[[-4.65 -0.62  4.67 -5.17  0.23 -2.54  0.25  4.39  3.56]
 [ 4.06 -4.68  0.24  2.19  2.38  5.43 -0.63  2.66  2.83]
 [ 0.46 -0.29 -3.90  0.07 -2.31  0.27 -3.29  4.38 -5.41]
 [ 2.48  3.07  4.61  4.40 -3.98  3.11  0.42  3.22 -4.95]
 [-6.12 -4.32  2.65 -1.13 -0.48  3.80 -0.37 -5.23  5.61]
 [-0.25 -6.04 -2.03  2.59 -0.98  0.17  3.38  6.15 -4.90]
 [ 5.95 -3.59  1.56 -5.86 -5.94  3.08 -5.75 -5.43  2.92]] Answer: 2.92

[[ 0.44 -0.25 -1.35  0.32 -0.17  2.02  0.20 -1.74  0.40 -2.11 -2.34]
 [-0.26 -0.01  3.41  1.12  0.72 -4.73 -0.79  2.29  0.48  1.46  2.92]
 [ 0.33  0.74 -2.63  0.15  0.59  2.17  0.07 -0.06  0.17 -0.88 -0.76]
 [ 0.22 -1.03  2.88  0.87 -0.37 -2.37 -0.20 -0.79  0.72 -0.98 -0.35]
 [ 0.36  0.07  2.93  1.74  1.06 -4.43 -0.78  1.90  1.22  0.16  2.41]
 [-0.22  0.09 -1.93 -1.21 -0.59  2.73  0.51 -0.90 -0.81  0.20 -1.13]
 [-0.64  1.38 -0.03  1.72  2.05 -2.72 -1.29  3.46  0.20  1.30  2.53]
 [-0.54 -0.19  0.91 -0.35 -0.28 -0.78 -0.09  0.36 -0.53  1.07  0.52]
 [ 0.30  0.01  4.43  2.41  1.41 -6.50 -1.15  2.75  1.56  0.48  3.44]
 [-0.28 -0.83 -1.44 -0.81 -1.25  3.39  0.52 -2.95 -0.69 -1.58 -3.66]
 [-0.04 -1.12  2.51  0.58 -0.62 -1.68 -0.14 -1.17  0.36 -0.92 -0.93]] Answer: -0.93

[[-3.18  3.02 -7.25  6.66  6.13 -6.68]
 [-0.16 -1.85  5.10  7.07 -1.02 -2.52]
 [ 2.12  1.55  5.15 -2.75 -2.29  0.69]
 [-4.85 -5.07  0.35  1.17  0.45  2.94]
 [-3.66 -4.06 -2.88  3.77  2.55  0.31]
 [-1.41  5.36 -4.47  4.95  0.08 -7.15]
 [-4.10 -4.70 -6.50 -5.50 -3.50 -2.19]
 [ 1.24 -4.84  0.73 -2.35  3.22  4.39]
 [ 2.48  7.27 -4.27 -5.27  1.50  3.84]
 [-1.14 -5.23 -7.06  4.99  1.25 -6.03]] Answer: -6.03

[[-1.32 -1.18  0.37  0.32 -1.36  2.11 -0.97  0.66 -1.12 -2.71  2.82 -1.59
  -1.03  6.50 -0.66 -0.01]
 [-1.58 -0.44 -1.09 -0.23 -0.59 -0.16  4.51  0.63 -0.68  1.94 -1.54  0.73
  -0.16 -1.81  0.71  2.51]
 [-1.46 -0.55 -0.64  0.63 -0.26  0.43  0.21 -0.87 -4.18 -0.11  1.95 -3.28
  -0.64 -6.98 -0.05  2.26]
 [-1.11 -0.38  1.49  1.34  2.43 -0.62 -1.17 -0.11  0.78  3.02 -0.62  2.22
   1.89  0.86 -2.04  2.42]
 [-3.55  2.81 -0.01  1.73 -1.23  0.44  0.17  0.47  0.37 -1.28 -1.70  2.79
   0.12 -0.50  1.66  1.75]
 [ 0.38 -1.62 -1.16 -1.69 -0.10 -0.52  1.21  0.19 -0.57 -3.27  4.96 -1.48
   1.34 -0.35 -0.52 -1.08]
 [-1.44 -0.56  0.92  0.75 -0.98 -1.67 -0.64  0.90 -2.22 -0.90  3.41  1.78
   1.81 -4.42  0.80 -1.86]] Answer: -1.86

[[ 0.14  1.14 -0.04 -5.54  4.93 -1.00  0.32 -1.69 -0.29 -0.38 -2.43]
 [-1.25  1.10  1.01  4.68 -0.69  1.26 -0.71  3.15 -2.87  1.31 -0.51]
 [-0.24 -0.45 -0.07  5.45 -4.83  0.88 -0.03  3.20  0.04  0.24  2.30]
 [-0.80  1.52  1.01  1.49  2.53  0.53 -0.28  1.78 -2.85  1.65 -1.91]
 [-0.06  0.66  0.62  2.73  0.60  0.34  0.28  2.03 -1.56  1.91 -0.47]
 [ 0.05 -0.07  1.02  1.00  2.80  0.31 -0.29 -1.50 -1.69  2.35 -1.53]
 [-0.39  0.95 -0.34  0.27 -1.13 -0.01  0.24  2.65 -0.11 -0.92  0.36]
 [-1.00 -0.31 -0.47 -3.69 -0.54  0.14 -1.32 -2.70  0.89 -3.34 -0.14]] Answer: -0.14

[[-0.41 -3.26  3.33  0.95 -1.22 -2.16  2.14]
 [-1.08 -3.61  3.25  1.53 -2.85 -3.18  1.80]
 [-0.07 -2.46  5.19  0.78 -3.84 -3.56  1.50]
 [-0.34 -1.26  5.80  0.02 -4.68 -1.49  1.95]
 [ 1.05 -1.36  6.56  0.27 -4.74 -1.52  3.77]] Answer: 3.77

[[-0.11  1.17 -4.12  1.12  1.16  2.23  0.73  0.04  0.52 -0.79  1.30]
 [-0.51 -0.40  5.91 -0.26  1.70 -6.65  0.56  2.55  0.84  0.33  2.17]
 [ 0.06  1.14 -7.24  0.62 -0.44  6.94 -0.09 -1.83 -0.26 -0.14 -0.87]
 [ 0.72 -0.45  1.08 -0.16 -0.85 -0.69 -0.04 -0.13 -0.40 -1.03 -0.64]
 [ 0.59 -0.26  5.59  0.02  1.40 -6.95  1.15  2.99  0.68 -1.95  2.39]
 [-0.06  0.73 -5.57  0.18 -0.70  5.97 -0.39 -1.76 -0.37  0.43 -1.23]
 [-0.68  0.14  1.36  0.35  1.32 -2.33  0.33  0.92  0.64  0.62  1.42]] Answer: 1.42
---
Q: [-338  434  808  195 -845]
A: -338
Q: [209 144 173  21  60]
A: 209
Q: [7978 8332 5604 7404 2944]
A: 7978
Q: [4794 3581 3695 2276 8325]
A: 4794
Q: [-663 -199 -402  577 -456]
A: -663
Q: [38 10 75 87 82]
A: 38
---
-0.05,-0.17,0.15,0.05,0.08 Out: 0.15
-0.171,-0.765,-1.093,1.133 Out: -1.093
0.12,0.95,0.89,1.17,-1.81 Out: 0.89
5.81,4.50,5.56,8.24,16.58,-10.67 Out: 5.56
-171.8,-140.4,104.1,-43.2,48.1,51.2 Out: 104.1
-0.750,-0.152,-1.149,0.996 Out: -1.149
-63.58,-146.53,-117.52,169.99,-89.61 Out: -117.52
-0.143,-0.184,-0.158,0.133,-0.014 Out: -0.158
15.43,-9.33,16.44,14.03 Out: 16.44
